Look-ups in named tables: a row name and a column name give one cell, copied from the table.

firimu =
	riti	lag	runova	pim	pavuz	sedabu	kagat	tefulas	vir
bafepuv	35.26	39.42	65.75	55.97	34.43	49.18	41.31	62.42	68.94
dulosu	89.63	59.93	30.30	55.35	41.01	46.84	35.42	26.93	43.63
tivovod	72.95	15.72	27.10	8.81	5.02	69.65	30.74	71.70	46.51
ras	20.75	79.07	63.25	64.18	86.05	11.75	66.75	29.56	33.52

kagat of tivovod = 30.74
runova of ras = 63.25
vir of ras = 33.52
pim of ras = 64.18
sedabu of ras = 11.75
tefulas of dulosu = 26.93
kagat of ras = 66.75
vir of dulosu = 43.63
Which row has the largest sedabu? tivovod

siz
|  | liromon | vadu | tokal | pep | fenipuz | misigik | bon | kupi | bol |
|---|---|---|---|---|---|---|---|---|---|
| kegutut | 62 | 74 | 79 | 155 | 240 | 181 | 111 | 101 | 88 |
| gagin | 116 | 115 | 113 | 114 | 111 | 112 | 115 | 115 | 113 |
| keru | 116 | 123 | 161 | 74 | 84 | 85 | 91 | 106 | 141 |
| vimuviv | 129 | 134 | 185 | 102 | 80 | 119 | 107 | 141 | 170 |
| mit | 157 | 148 | 113 | 169 | 144 | 153 | 166 | 153 | 127 |
| lituv | 135 | 132 | 133 | 140 | 116 | 138 | 136 | 143 | 137 |
| mepibur | 129 | 127 | 98 | 168 | 189 | 163 | 153 | 134 | 111 |
| fulug | 85 | 102 | 151 | 70 | 140 | 96 | 75 | 83 | 126 |
| bugi | 111 | 115 | 123 | 117 | 143 | 124 | 114 | 113 | 119 |
| nol | 174 | 157 | 32 | 143 | 166 | 83 | 180 | 94 | 49 |
| tufato | 126 | 135 | 207 | 58 | 38 | 77 | 82 | 123 | 177 |

gagin, vadu: 115
kegutut, pep: 155
kegutut, tokal: 79
kegutut, misigik: 181
vimuviv, misigik: 119
tufato, bon: 82
lituv, pep: 140
mepibur, fenipuz: 189
tufato, liromon: 126
mepibur, bol: 111
vimuviv, liromon: 129

vava:
|  | geb | vuzepi | tuvuza | verev | razo | zameta |
|---|---|---|---|---|---|---|
| goki | 43217 | 66584 | 60519 | 44684 | 47054 | 58861 |
| muk | 93782 | 42735 | 42768 | 48411 | 22148 | 49656 |
| vamidud | 79966 | 44368 | 52674 | 49610 | 36489 | 55847 |
| desev | 58401 | 45885 | 55585 | 32808 | 52359 | 50304 |
| gedor | 57094 | 83599 | 64194 | 34716 | 64513 | 59461 |
| zul | 74283 | 38829 | 48267 | 41346 | 27902 | 42459 |

desev, vuzepi => 45885
vamidud, tuvuza => 52674
goki, razo => 47054
zul, vuzepi => 38829
muk, geb => 93782
zul, geb => 74283

der =
	kabezuv	zugum	zuto	lese	forotu	tugi
zuf	77.273	64.614	70.432	24.284	77.033	62.616
nit	61.396	42.260	80.050	55.332	33.268	66.279
mavuzur	68.721	55.990	70.698	55.509	56.412	61.070
lon	73.288	42.998	89.077	72.733	48.426	90.385
dozo	97.169	97.454	94.159	52.969	88.634	85.737
meser	70.100	64.658	83.832	63.810	69.536	73.450
migug	14.304	86.095	72.766	57.246	1.928	91.661
sadubo	62.663	83.161	72.477	2.254	87.885	52.819
sege	65.325	54.718	71.081	22.489	64.516	53.614
nozet	64.986	64.979	64.993	65.177	65.303	65.300
pupi	87.357	81.050	96.923	65.410	77.908	91.809

migug, forotu -> 1.928
dozo, tugi -> 85.737
dozo, kabezuv -> 97.169
dozo, zugum -> 97.454
meser, zuto -> 83.832
zuf, zuto -> 70.432
sadubo, zugum -> 83.161
sege, forotu -> 64.516
pupi, lese -> 65.410
mavuzur, lese -> 55.509

rorapas:
columns: komaz, virukuz, kugad, melada, gubeko, vub, ked, mem, dateg, vov
voka: [68, 177, 166, 150, 94, 156, 80, 114, 177, 119]
seb: [150, 16, 55, 110, 193, 44, 140, 119, 52, 122]
figidur: [106, 64, 94, 87, 128, 67, 179, 117, 211, 116]
tapo: [115, 108, 121, 95, 62, 102, 196, 117, 184, 117]
sipen: [114, 59, 88, 101, 162, 46, 143, 118, 157, 112]
rif: [119, 71, 100, 84, 95, 74, 200, 120, 197, 119]

sipen, melada => 101
voka, komaz => 68
rif, ked => 200
figidur, vov => 116
sipen, virukuz => 59
seb, melada => 110
voka, vov => 119
figidur, komaz => 106
tapo, gubeko => 62
rif, kugad => 100
seb, vov => 122
figidur, vub => 67
sipen, kugad => 88
tapo, mem => 117
tapo, vub => 102

Table muvin
columns: mavug, pinafi, dobar, tok, bofetuf, bog, foziz
rekuf: [6.0, 4.0, 6.1, 8.2, 1.8, 6.2, 6.4]
kefa: [8.3, 4.0, 9.1, 3.9, 5.0, 8.0, 8.2]
nazakan: [3.9, 3.3, 5.0, 8.2, 7.8, 8.2, 3.4]
kitedug: [4.0, 6.9, 1.8, 8.6, 1.5, 3.8, 7.0]
sef: [2.0, 5.8, 7.4, 5.2, 9.2, 4.0, 6.0]
lasim: [3.0, 9.4, 2.9, 3.1, 6.2, 8.6, 5.6]
sasu: [9.3, 6.7, 1.6, 3.2, 7.3, 7.4, 5.4]
gil: [2.1, 4.4, 9.0, 7.5, 9.3, 2.5, 5.8]
ropu: [4.8, 9.3, 3.1, 5.3, 9.4, 2.1, 6.1]
muk: [8.2, 5.8, 8.1, 3.3, 8.7, 3.0, 2.5]
ver: [2.9, 5.8, 8.7, 2.0, 5.1, 9.3, 3.6]

What is the bofetuf of lasim in muvin?
6.2
What is the bofetuf of kitedug in muvin?
1.5
What is the bog of sasu in muvin?
7.4
What is the bog of kefa in muvin?
8.0
What is the bofetuf of gil in muvin?
9.3
What is the tok of ver in muvin?
2.0
What is the mavug of ver in muvin?
2.9
What is the bofetuf of ver in muvin?
5.1
What is the mavug of muk in muvin?
8.2
What is the tok of lasim in muvin?
3.1
What is the bofetuf of nazakan in muvin?
7.8
What is the pinafi of kitedug in muvin?
6.9
What is the tok of gil in muvin?
7.5
What is the bog of sef in muvin?
4.0
Row with the largest tok: kitedug

